Each row below holds a small network's activations on one input, seen along a few directions.
Each table varies a few parts of the input and shows all the possible inputs, shuffled.
A made-up example of a description, with smaller parts first: one of 6 places along a line, together with either a single point or one of 9 places around a ring or (one of 3 separate values, together with one of 5 places around a ring).
Shared parts are said once, and a part with two or three values counts as separate values.
In the rows, 128 means zero.

Other details of the inputs shift rows strongly along two fixed directions, in all tables alike. That doesn't count.

Rows:
r1: [143 129  93 142 113 192 119 154 186  92  83]
r2: [ 82 124  90 126  65 197  96 147 199  74  66]
r3: [ 40  60 137 109  20 154 126 127  98 104  46]
r4: [175 159 125 157 189 107 137 124 147 147 167]
r5: [128  67 178 124  61 138 122 109  90 128  68]
r6: [142 179 120 137 183  97 115 123 157 140 193]
r7: [ 82  93 171  99  96  91 143 109  35 165 130]
r8: [144 126 100 134 119 174 139 152 161  93  98]
r9: [143 102 167 123 147  89 165 111  46 175 145]
r10: [173 154 116 153 190 102 140 117 143 142 166]
r11: [117  82 162 130 105  97 157 106  65 166  99]
r12: [ 79 101 165 118  97  93 129  93  69 162 118]
r13: [130 163 109 118 150 137 111 146 148 118 158]
r14: [113 133 181 109 142  83 126 111  52 186 157]
r15: [110 151  74 118 105 182 109 163 194  67 113]
r16: [183 161 123 137 195 120 142 139 134 142 171]
r17: [147 151 129 118 133 122  88 126 163 102 165]
r18: [119 152  99 123 141 112 121 129 163 116 156]
r19: [140 126 107 146 120 170 125 139 172 105  87]
r20: [171 147 114 141 190 103 151 133 139 135 173]
Each input here is: one of 2 separate values, together with either a single point or one of 9 places around a ring.
Q: The inputs of r18 and r11 match in every part but the choice among 2 separate values. If r12 is changed in the same way as r18 into r11, which row does it become?
A: r10

Rows:
r21: [ 97  98 173 141 115 104 145  97  57 187 102]
r22: [103  95 188 142 107  92 129  84  64 182 106]
r23: [146 159  73 150 174 156 152 152 171 104 142]
r24: [252 150 169 140 235  94 164 137  82 182 192]
r25: [164 115  61 153 127 186 149 160 216  57  86]
r26: [158 116  51 153 125 199 162 172 207  73  77]
r27: [ 99 160  46 131 114 195 114 162 219  75  92]
r28: [150 138  64 171 131 193 130 153 231  88  72]
r29: [172 156  77 167 185 153 156 154 185 123 122]
r30: [250 159 183 150 227  86 148 121  96 184 192]
r31: [ 96 109 183 112 102  71 110  81  75 171 131]
r32: [ 54  92 146 116  55 140 120 108  90 150  58]
r33: [ 94  64 163 134  54 127 125  96  94 128  72]
r34: [150  87 219 127 101 123 131 105  33 176  99]
r35: [105 189  72 114 161 140 118 164 180  94 182]
r36: [125 174  85 110 149 113  96 145 187  79 199]
r37: [ 35  79 147  86  42 135 137 137  58 130  89]
r38: [200 163 160 164 229  54 145  97 116 194 193]
r39: [134 162  84 103 106 218  78 189 209  49 116]
r40: [212 143 145 151 220  45 163 105 103 167 210]
r41: [183 147 112 167 167 121 120 119 204 116 140]
r42: [166 143  85 146 159 126 126 131 184  87 163]
r43: [112  85 183 103  46 165 104 122  76 133  56]
r44: [ 82 107 154 105 111 100 157 115  42 171 115]
r45: [178 197 182 102 206  77  98 128  89 170 238]
r46: [ 56  95 161  98  48 112  96 110  97 121 112]
r47: [125  55 181 119  53 182 136 135  54 133  40]
r48: [125 149  68 127 107 164  90 136 235  57 122]
r49: [ 78  51 140 122  55 155 169 128  61 135  51]
r50: [158 145  79 112 108 225  97 178 205  56  89]
r51: [ 87  72 169 140  54 127 113  92 104 136  66]
r52: [ 61  67 136  96  49 144 155 127  62 135  62]
r53: [ 58 128 172 105 103  87 113 109  62 179 144]
r54: [ 38 101 170 106  45 118  91 107  89 143  93]
r55: [154 188 153 126 215  46 114  93 113 187 221]
r56: [182 155 139 132 229  60 165 113  89 160 224]
r57: [ 92 152  62 104 107 172 103 167 209  42 139]
r58: [ 94  95 164 138 117 109 162 110  41 186 100]
r59: [121 200 138 113 216  57 130 129  91 184 241]
r60: [ 72  71 137  97  56 136 141 121  83 112  73]
r61: [ 98 174  76 122 106 161  63 146 247  58 146]
r62: [176 150  73 161 183 155 166 157 180 111 125]
r63: [169 166 137 113 208  37 134 103  98 159 236]
r64: [172 130  73 165 126 171 119 139 241  65 101]
Q: The inputs of r60 and r57 match in every part but one. If r43 is changed in the same way as r60 into r57, which row does it become?
A: r45
Q: Describe the family of inputs behind these rows.
A: one of 4 places along a line, together with either one of 2 separate values or one of 9 places around a ring
Q: Change only the choice among 2 separate values in r45. List by row number the other rows that result.
A: r39
Q: Change only the place on the line of 4 in r32. List by row number the other rows that result.
A: r21, r28, r53

Rows:
r65: [167 165 106 108 131 162  91 151 170  70 162]
r66: [ 94 163  49 129 157 168 135 156 187 102 127]
r67: [145 154 154  97 187  51 144 122  53 163 221]
r68: [ 83 171  73 117 118 147  92 131 218  65 131]
r69: [132 163 126 120 204  63 183 137  49 197 213]
r70: [136 132  98 176 169  96 159 113 147 139 154]
r71: [154 157 160 142 158  77 113  87 165 150 171]
r72: [159 116 111 171 173 119 178 147 142 115 140]
r73: [106 177  75 118 132 124  81 129 190  86 165]
r74: [163 141 150 134 141 102  76 111 170 120 146]
r75: [220 150 145 121 174 127 135 135 112 153 130]
r76: [100  94 169 155  83 148 134  99  97 177  60]
r77: [ 99 171  48  98 142 150 122 153 195  98 127]
r78: [111 162 103 152 121 167  81 172 212  68 136]
r79: [ 98 160  65 111 143 128  99 136 186  84 166]
r80: [129  63 155 145  91 167 169 125  56 146  36]
r81: [129  59 146 113  63 178 155 126  81 131  24]
r82: [107  83 170 153  71 158 114 120 105 149  35]
r83: [111 155  35  99 120 167 140 182 193  85 125]
r84: [147 155  92 113 145 166 119 149 170  72 164]
r85: [130 151 103 148 118 189  93 171 209  74 142]
r86: [157 157 188 104 176  71 109 109  74 173 222]
r87: [137  74 183 108  71 143 119 118  84 168  50]
r88: [159 164 111 112 130 167 103 156 178  79 167]
r89: [ 85  79 140 132  57 112 108  77 107 124  68]
r90: [111 187  88 106 127 162  95 146 210 105 133]
r91: [120 141 128  94 180  52 140 124  68 164 225]
r92: [139 176 170  93 184  69 103 126  83 185 194]
r93: [161 148 159  97 184  75 134 116  54 161 222]
r94: [104  65 138 130  70  99 166 105  84 132  91]
r95: [148 172 104 133 155 179 105 163 180 108 146]
r96: [142  59 173 119  43 156 112 111  87 107  44]
r97: [124  56 183 119  42 151  90 102 111 124  57]
r98: [ 94  80 168 129  41 128  97  85 125 135  73]
r99: [132 156 136  84 191  88 168 143  78 165 179]
r100: [199 135 115 177 145 173 130 159 184  98 136]
r101: [122  60 193 123  45 141 104 103 106 131  53]
r102: [ 70 101 126 127 113 104 164 146  76 140 143]
r103: [201 131 176 150 178 112 155 119  56 172 123]
r104: [152 156 103 129 157  99 130 106 148 154 130]
r105: [140 159  74 137 156 206 140 169 168  88 130]
r106: [145  59 186 119  55 144 133 109  79 136  72]
r107: [187 131 167 170 168 109 121 136 140 152 156]
r108: [126 169 109 113 130 141  62 140 193  82 170]
r109: [123 180 141 125 215  64 146 107  73 201 208]
r110: [104  75 184 166  62 134 106 120 111 137  60]
r111: [173 125 150 146 218  90 200 114  59 191 155]
r112: [129  75 182 146  80 160 127 117  74 165  41]
r113: [185 110 182 121 182  72 162  94  67 166 169]
r114: [ 98 164  69 113 146 129 113 137 192  86 164]
r115: [113  82 193 130  68 111  97  97 108 141  80]
r116: [105  53 155 122  66 123 163 112  90 112  53]
r117: [117  56 158 114  81 113 154 105  77 125  79]
r118: [163 169  86 104 125 196 106 179 183  72 114]
r119: [ 85  70 113 147  83 149 163 109  95 155  45]
r120: [117 113 157 122  81 171 136 147  65 134  84]
r121: [ 84  80 169 168  49 142 126 108 127 140  62]
r122: [ 96 177  53 108 125 163 100 148 203  89 114]
r123: [129 146 134 120 202 102 179 149  72 169 179]
r124: [127  46 158 118  58 158 131 105  88 106  52]
r125: [137 136 152 172 178  50 149  88  90 180 171]
r126: [148 144  96 124 182  97 155 108 135 158 145]
r127: [ 85  52 120 156  66 136 176 131 100 127  68]
r128: [152 159  99 150 119 186 116 179 182  76 155]
r129: [101 179 107 119 120 146  85 133 220  79 149]
r130: [113  79 127 113  87 113 175 120  78 157  71]
r131: [150 109 136 128 144  54 159 101  79 157 173]
r132: [123 137 149 132 189  82 171 151  78 153 198]
r133: [111 168 169 142 171  75 123 117 109 169 204]
r134: [115  43 155 158  60 171 160 128  85 116  42]
r135: [111 156  55 112 119 137 127 161 191  66 154]
r136: [140 156 159 100 201  52 156 118  58 159 214]
r137: [172 131 108 114 179 124 176 138 134 138 127]
r138: [107 176  95 117 114 155  70 131 211  82 158]
r139: [155 135  82 159 183 122 186 135 127 151 142]
r140: [129 184 172 125 203  75 135 106  78 202 207]
r141: [106 103 137  87  96 156 143 143  68 128  89]
r142: [118 171 106 117 124 153  66 146 207  71 151]
r143: [141 127  98 137 148  90 123  99 146 119 153]
r144: [145 171  94 102 137 183  86 167 193  97 131]
r145: [ 75  62 132 128  60 117 140  89 112 125  64]
r146: [121 174  95 139 145 175  89 165 192  95 129]
r147: [ 85  93 130 152  86 145 142  92 101 154  45]
r148: [131 135 158 140 151  47 132  73 102 166 159]
r149: [180 150 182 118 187  61 117 102  83 202 162]
r150: [107  95 167 124  71 132 124  99 103 178  64]
r151: [ 84 145  55 145 128 160 125 165 203  77 135]
r152: [137 153 102 110 112 182  67 151 210  66 149]
r153: [ 86 175  72 152 136 146 107 147 199  79 140]
r154: [136 147  82 149 143 188 132 172 178  71 151]
Q: The inputs of r87 and r97 match in every part but one. If r90 is changed in the same way as r87 into r97, which row does it become?
A: r138
Q: The inputs of r95 and r152 match in every part but one. If r111 is changed in the same way as r95 into r152, which row does it become?
A: r117
Q: The inputs of r84 and r105 match in every part but one. If r113 is changed in the same way as r84 into r105, which row does it become?
A: r80
Q: Describe the family of inputs behind these rows.
A: one of 2 separate values, together with one of 5 places along a line, together with one of 9 places around a ring
Q: Change only the place on the ring of 9 in r87. List by row number the other rows that result.
A: r75, r81, r104, r126, r130, r137, r149, r150
Q: Change only the place on the line of 5 in r102. List by row number the other rows that result.
A: r69, r83, r91, r135
